Each row below holds a small network's activations on one input, seen along a few directions.
Each table varies a few parts of the input and shows all the possible inputs, shuffled.
Descriptions start from the smaller parts, as in this example, which fits no table here: one of 3 separate values, together with either a single point or one of 11 places around a ring or (one of 6 places along a line, together with one of 8 places around a ring).
Shared parts are said once, and a part with two or three values counts as separate values.
(in the rows, 128 means zero)

A family of inputs:
x1: [ 79  88  95 131 142 110 148 136 129 160 127 178 106]
x2: [ 96 114 168  87 149 117 118  86 154 118 137 125 130]
x3: [113 123 140 113 171 162 164 161 161 103 150 144 121]
x4: [123 104 142 108 147 111 184 114 127 127 121 175 112]
x5: [ 69 106  94 136 166 160 128 183 163 136 157 148 117]
x6: [150 155 125 131  94 106 166 168  45 186 140  59 169]
x7: [157 148 124 183  72 124  99 124 114 118  78  97 130]
x8: [120 109 146  85 164 107  90  81 139  92 150 115 130]
x9: [139 117 152  96 164 103 155 100 133 150 108 175 133]
x10: [153 135 130  98 205 145 106 142 150 102 151 133 135]
x11: [ 80 101 157  99 131 125 147 100 148  95 150 126 109]
x12: [166 154 104 183  75 126 116 102 118 121  63  84 117]
x13: [ 36  84 111 122 127 123 111 123 150 128 157 129 104]
x14: [147 190  96 180  77 111 158 117  58 162 194  90 180]
x15: [166 150 121 166  59 152  93 153 120 126  95 122 129]
x16: [164 113 130  95 180  94 127  95 118 124 121 164 133]
x17: [190 144 113 148  50 165 103 158 132 139 104 117 111]
x18: [129 139 152 100 190 154 134 147 165 127 138 144 136]
x19: [154 157 134 172  69 138  87 144 111 117  90 110 128]
- Describe the family of inputs behind these rows. => either one of 2 separate values or one of 5 places along a line or (one of 3 separate values, together with one of 4 places along a line)
- Start at x17 and move only the place on the line of 5, one step at a time. The first step leads to x15. Which rows follow, in order? => x19, x7, x12

A family of inputs:
x20: [172 158 143 160  60 122  93 152 107 138 108  64 177]
x21: [146 143 105 174   4 135 130 147  63 157  85 141 139]
x22: [186 183 125 146  77 151  64 131  84 143 146  80 148]
x23: [ 84 101 101  75 218  82 169 119 119 185 175 160 154]
x24: [186 175 121 218  52 110 151 130 112 159 108  97 103]
x25: [126 119 138  88 210 215 152 215 195 102 152 175 116]
x26: [156 108 127  79 228 147 114 144 188 133  95 197 119]
x27: [ 11  80 103 131 143 187 124 186 195 104 177 144  91]
x28: [ 55  58 130 126 156 100  91  85 160  78 127 162  87]
x29: [167 182 133 213  94 144 143 117  92 148  87  60 126]
x30: [ 98  89 139  80 213  63 174  89  90 128 182 155 148]
x31: [ 47  74 158  83 121 110 109  47 189  80 123 136  90]
x32: [170  96 165  84 223 128 119 115 160  76 102 193 114]
x33: [156 147 128 161  62 145 124 149  69 149  74  60 123]
x34: [ 91 106 168  37 179  73 192  50 120 130 178 130 151]
x35: [176 182 132 170  76 112  89 152 106 116 109  70 178]
x36: [176 140 117 167  20 112 133 162  88 160  94  97 100]
x37: [ 40  69  92 121 160 119  86 115 188 135 120 166  93]
x38: [163 113 193  41 188 138 137  76 189  78  99 167 115]
x39: [197 204  78 151  95 137  70 129  91 104 147  85 153]
x40: [ 55 112 112  85 200 151 207 189 126 154 232 137 151]
x41: [158 179 109 225  36 134 148 114  86 157  98 140 141]
- Describe the family of inputs behind these rows. => either (one of 2 separate values, together with one of 5 places along a line) or (one of 3 separate values, together with one of 4 places along a line)

A family of inputs:
x42: [177 133 161  94 169 129 139 123 147 106 113 155 128]
x43: [125 165 114 142 120 110 171 153  50 169 194  72 182]
x44: [164 149 108 180  49 126  95 117  99 139  90 116 127]
x45: [155 125 141 106 178 131 127 134 147 128  99 154 127]
x46: [201 165 143 156  57 117 117  90  96 122  77 106 135]
x47: [139 117 126 117 161 138 116 150 150 123 126 165 119]
x48: [ 41  69 138  83 170 152 131 120 188 109 147 165  94]
x49: [152 150 123 156  97 133  83 143 126 119 123 104 132]
x50: [ 97 111 132 125 142 169 137 175 164 133 120 156 109]
x51: [129 149 104 170  93 147 100 153 138 116 129  99 123]
x52: [176 154 132 138 111 125  94 129 122 118 104  92 136]
x53: [189 152 119 162  62 107 108 113  93 136  73 101 128]
x54: [107  95 182  65 199 102 134  73 172  93 127 164 117]
x55: [ 50  91 132  68 213  88 200 111  98 154 218 140 155]
x56: [115 135 114 101 183 110 202 156  81 179 196 134 168]
x57: [139 162 102 166  72  92 185 136  22 187 163  81 174]
x58: [118 141 122 157  76 162 104 171 138 122 125  94 119]
x59: [130 140 108 181  28 156 116 145 111 143  92 105 113]
x60: [ 93  83 156  70 206 103 123  86 171 108 121 161 112]
x61: [ 77  76 141  81 189 111 113 102 173 104 147 172 105]
x62: [188 168 156 133 106 135 103 107 125 105 109  97 144]
x63: [116 116 108 132 157 152 134 159 162 120 132 160 110]
x64: [ 52  77 120  95 187 136 128 102 188 102 151 170  98]
x65: [140 148  90 194  46 140 112 127 112 136  96 111 118]
- Describe the family of inputs behind these rows. => one of 4 places along a line, together with either a single point or one of 5 places along a line
- The inputs of x56 and x55 match in every part but the place on the line of 4. If x45 is changed in the same way as x56 into x55, which row does it become? => x60
- Start at x65 and move only the place on the line of 4, one step at a time. The first step leads to x51. Which rows follow, in order? => x63, x64
- Start at x61 and move only the place on the line of 4, one step at a time. The first step leads to x47. Which rows follow, in order? => x49, x44
